A small network was trained on invented records. Each row is its activation on one of them, seen along a few directions.
Records have a field called L. Each example row is followed by its value.
Other fields move the rows too, some of them a lot.
Strong random noise was added to every row along 16 fixed directions; ignore it. To show where, here is one row again and again, with new noise each time:
[ 354 -141 -180 -242  107  -65   20 -261   45  -31  153   52 -242  369
 -147 -251  132   81  -20    2  -51  152   -6 -494  102  -84 -528 -357
 -383 -298]
[  24   52 -188 -495   47 -391    9  334 -393   20 -298 -452 -366 -109
 -144 -237  449  128 -110  431  -39  145 -442    4  328   74  164 -251
  520 -163]
[-330  -59   76 -305 -292 -562  229  -82   26  -86  323  314 -102 -268
  206 -309  254   -4 -194 -176 -299 -164 -172  276 -142  456 -205 -610
 -241  648]
[ 419 -108 -485 -551   10  677 -207  302 -145  441  -97 -302  -38  153
 -556 -200   58  125   57  605 -209   10  -49 -111  141 -180  358  159
  649 -351]
[ 284  104  329 -355   34 -381  -35  691  204  -70 -399   69  -73  292
 -172 -417 -236   62  185 -145 -341  131  -90  244  541  469  558 -288
  508 -193]
[ 687  -46  354   33  107 -322 -145  265 -227  340 -104   69 -678  173
 -243 -370  402  254  137  166  -82  -77  260   36   99 -166 -156 -133
  138 -497]
[ 174  398  511  -79  215  -83  592 -165   17   13 -437  206   11    6
   81    3   94 -143  -87  -82  378 -124   63  423 -216  472  257 -292
  -19  -61]
[-135 -213 -427 -421  255 -228 -409 -266  -99   19  354 -193 -187  230
 -112 -343 -170 -399  206 -278   70  215 -458 -147  245  -89 -108 -318
 -403    7]
[   5  -48 -498 -560   67  418  472   35   93  -62 -164  176  134  -91
  -63  334 -181  339 -113  233  -80  476  -89 -597  -23  195 -450  -83
  196 -155]
[-366  138  349  301   21   81  -67  199  199  167 -140   17 -115   87
  397   51   30  -83  468  -68 -133 -133   23 -192  420  -83   80  505
 -330 -486]
[  46  -21   80 -314   25  -83  509  -39  132 -542 -400  -27   71  180
  -38   91  133  151 -233  241  185  327  -93 -201  216  331   53 -120
   90 -126]
[-226 -288  551   51 -369   51  -58 -165  465 -425  235  399  313  214
   52  -55 -594   29 -212 -133  -95 -189  123  -57  -80  592  378   14
 -302  587]
[-180  111 -313 -203 -596  350  200 -310  284 -319  159   43  121  171
 -147  265  191  225 -102  498 -324  -17 -289 -848  293  340  -52  413
  113 -319]
[  38   80   81 -168   84 -359 -100 -195 -113  -99   16  109 -395  278
  182  -98  162 -232  429   46  266  107 -196  237  183  313   10 -226
 -145 -122]
[ -42 -105  435  502  506 -677  103  117  -16 -327  237   82 -405 -245
 -229 -178  -95   41   47 -641  301  -51   -2   70  343 -167  258 -218
 -170 -359]
[ -44 -162  -30  243  132  104 -165  378  134  -69 -210 -117  376  112
  221  -94 -231  -46   45   48    7 -124  274  499  140 -256  485  -82
  110  349]
[-473 -144   32   16 -110  101  327   69  181 -313  364  -29  221 -407
   54  139 -356  311 -243 -155 -218  -48  -94 -790 -177  238 -390  -50
 -137  441]
[ 694  356  515  550 -118 -271 -142    7 -114 -211 -318 -164  154  227
   23  210 -331  -44   10   81  343 -203  319  115 -556  300  110   80
  465  578]

[-537 -537   60  -13  -88   61 -135 -210    3   66   46  -74  -98 -127
  132 -128  453  -39 -348  252   29  -86   25  111  207 -467   66  346
 -601 -129] : l3
[  68  340 -256   96  -60  -96  575  216 -154 -449  -96 -645  188 -470
  -63  215  620 -269  273   94   27  153   69   15 -358  -20 -507  441
  555  520] : l1
[ 348 -119 -743 -420   58  437  256  -66  237 -295  -75   27  293  351
 -463  135    4  -60  154   71  -92  552   52 -163  214 -150  -39  107
  263 -309] : l6
[-419  368  -57  145 -262  292  245  134   93  -96 -348 -159  451 -104
  242  450   -8  249 -206  287 -168  -90 -146 -342   41   86  299  372
  362  -60] : l2
[  14   53  110    2 -348  -93 -114 -100 -159  490 -408    4 -213  -51
  271  134  619  -84 -163  226 -216   53   80  -22  -86 -398 -427  659
 -284 -201] : l7
[ 397  174  274  -59    5 -403   74 -250   44  194  235  180 -122   60
 -402 -554  216 -291 -141 -573 -191 -333    0  320 -141   55   52 -401
 -319  -44] : l6
[-458    7  -78   84   44  159  289 -127  -66 -424  -93 -156  197 -248
  253  472   41  -80   83  200  387  174 -121  140  -37   75  178  372
  132  191] : l1
[  29  326 -336  396  201  -19  340 -138  -17  154   61  370 -159 -263
  249  372  301   97  340 -123  148  -67  157   65  130 -220 -428  -34
 -114 -566] : l3
[ -56   76 -274 -311  283  795  724    7  364   48   12  304  391  -37
 -284  -47   84  -34   26  -26   67  -69  194  467  135   47  517 -179
  128 -389] : l4
[ 447  142 -525 -496  352  -40   99  -35  -29 -114 -435  200  187  372
  -84   86 -215 -194   57 -102  295  526  -82  433   83  124  190 -518
  318 -132] : l2
[  46   55   94  -44   42  143 -348  166 -195  -74  277  -65 -364  187
  142   -1 -311  235  553  414  192  -87 -192 -258  112  473   28 -322
  275  -71] : l8
[ 242   28  127   60 -364 -277  233   79  124  194  -95  578   65 -380
 -116   79  190  -33 -164 -264 -307  -21  345  570 -306   60 -131  345
  109  281] : l5
[ 484  349 -410  314  670  239 -230   10 -269  699  800   57 -481 -302
 -418 -340 -187  -83  661 -442  124 -491   79   90 -129 -204 -246 -663
  172 -477] : l4
[-565  199   42  471   56  313  195 -347  386 -363  -48  104  450  155
  559  314 -307   -8  -51   61  311 -271  -41  -43  277  145  379  -55
 -427 -143] : l8
[ -38 -325   71  307 -185 -251 -365 -663  -26 -425  147 -205 -140  243
 -197  128   -6  -15 -492  114  338   80 -157 -600   51 -318  -95  460
 -496 -158] : l5
[-275 -431  398  -41  439  114   65   19 -226  -21  -98 -173 -273 -264
    8  109 -256  267 -381   13  427  180  -32 -385 -130 -169 -123   68
 -299  -26] : l7

Which value of L does each new row have?
[ 124  145  -97 -211 -139  209  334    3   78  520 -136  489  -80 -370
 -314  209  352  -27   32  -59 -213   67  164  331 -114  -45   50  530
  271 -478] : l3
[  97  343 -114  388 -256   74   62 -163  345  405 -302  569  454   23
  135  479  -21 -297   92 -443 -272   82  368  319 -142 -368  -92  834
 -136 -167] : l3
[-204 -220  340 -401  185  185 -214   75 -222  414 -122 -384  -51  -53
   62 -377 -167 -172 -181  -15   11  -88 -168  -99 -278  -38  -13  -77
 -381  256] : l6
[-174 -262   85 -401  664   63  708  441   35 -120 -726  -90  262 -138
  349  -70   42  191 -329 -118  156  530  186  279   81 -258 -181 -447
 -199    3] : l1
[ 380  235  206  122   19 -233  335    9   13  123 -234  172   64  103
  189 -212  256   44 -124 -106  -54 -176  292  332 -284   32 -291 -474
  -80  149] : l5
[-168  -20 -158  240 -278  -94  147  184  207  -24    2  -82  267  -67
  152 -171  316  377 -435   62 -610 -285  137 -281  245 -400 -167 -192
 -179  -24] : l6
[ -23  259 -311    9  122  362  -22  -49  294    5 -343  459  214  528
  453  418 -383  196  289  129   38  207    0 -159  384  156  180 -164
   11 -556] : l2
[  12  175 -386 -507 -387   97 -151 -468   56  489  -52  871  304  118
  366  252 -377  -60 -256  -31 -197   31  -63  446 -469  468 -108 -450
 -173  516] : l2
